Each row below holds a small network's activations on one input, seen along a few directions.
In each table, some parts of the input vary, and every possible input appears once, in random order.
A made-up example of a description, with smaller parts first: one of 4 places along a line, together with either a single point or one of 9 places along a line or (one of 3 separate values, together with one of 5 places around a ring).
Shared parts are said once, and a part with two or three values counts as separate values.

Other details of the inputs shift rows strongly along two fixed directions, in all tables alike. That doesn't count.
To show where, the next rows are all for the same input, with only those details redrawn:
[ 17 -19  44  -5  14   0  30 -12  -1   1  25  25  34]
[ 19 -19 -49 -22 -10   0 -47  22  29  17 -28 -38 -69]
[ 14 -19 -46 -22 -12  -2 -53  21  31  21 -22 -39 -70]
[  1 -30  48   1  12  22 -25   1 -77 -21 -27   3 -17]
[ 22 -13  23 -10  10 -10  36 -12  38  18  38  21  35]
[  2 -29  48   1  12  21 -25   2 -77 -22 -26   5 -16]
[ 11 -23   4 -10   3   7 -30  10 -18   1 -18 -13 -34]
[ 21 -15  53  -2  19  -6  49 -20  10   5  42  35  55]

Rows:
x1: [ -3   8  45  19  -8  45 -22   1 -74 -24 -20  -8  -9]
x2: [-11   1 -50 -27  13 -33  17  -6  62  13  20  -6  13]
x3: [-10   8 -34 -17   3  -8 -34  -6   8   0 -16  -8 -47]
x4: [ 11 -13   5  -1   4  19 -35  -9 -22  -6 -24  -6 -45]
x5: [ 21  28 -60 -16 -32 -19  20  20  99  38  25 -39  -6]
x6: [-10  23  24  17   2  -1  44 -14 -12  -7  24  29  86]
x7: [ 21  12  38  20 -12  15  51 -11   0  16  33  29  69]
x8: [ -7  -3 -70  25  -8 -32  24  18 100  17  42  12   6]
x9: [-33  -9  28  46  24  15 -18   2 -77 -61 -16  10 -17]
x10: [-30  23  37  16   8  23   0 -11 -68 -46 -17   4  27]
x11: [15  8 41  7 -8 13 40 -2 -2  3 35  2 54]
x12: [  6  30 -17   1 -20  -9  37   0  36  17  22  10  45]
x13: [-24 -10 -80 -14  -5 -15 -49   5  23  16 -39 -23 -54]
x14: [  5   2 -13 -22   7 -33  37  -9  45   9  28  17  27]
x15: [ -2   2   7   0  10   5 -29  -9 -25  -3 -22  -4 -44]
x16: [ -6  20 -62 -16 -34  -3 -40  32  22   1 -30 -56 -48]
x17: [  3  -6  37   9  14 -11  36 -22  -8  20  16  43  36]
x18: [ -2   0   8  -3   5 -26  33 -26  18  19  24  43  42]
x19: [-14  11  44  26 -13  30 -16  13 -88 -13 -34   1  -1]
x20: [  7 -24  -1   3  -4  13 -32  -2 -17  15 -32   3 -32]
x21: [ -3  29 -28   2 -24  18 -39  17   2   2 -27 -38 -53]
x22: [ 19 -17  42  -5  14  -1  37 -13   5   4  26  25  36]
x23: [-29  11  41  11   4  13   6   3 -75 -46 -21  -5  37]
x24: [-11  33 -35  -5 -22  10 -28  14  10  -9 -24 -27 -36]
x25: [ -7  17 -55 -21  19 -27  21 -18  84  17  30   7  12]
x26: [-25 -18 -19  29   7  -6 -24  24 -30 -38 -16 -25 -33]
x27: [ 13   1   1 -14   8 -26  29  -3  47  24  32   9  16]
Describe the family of inputs behind these rows.
> one of 3 separate values, together with either a single point or (one of 2 separate values, together with one of 4 places along a line)
Which other rows does x19 become when the choice among 3 separate values takes its other values? List them by row number.
> x5, x21
Which other rows does x18 become when the choice among 3 separate values takes its other values? List them by row number.
> x3, x14
Which other rows does x15 become when the choice among 2 separate values takes its other values? List them by row number.
> x21
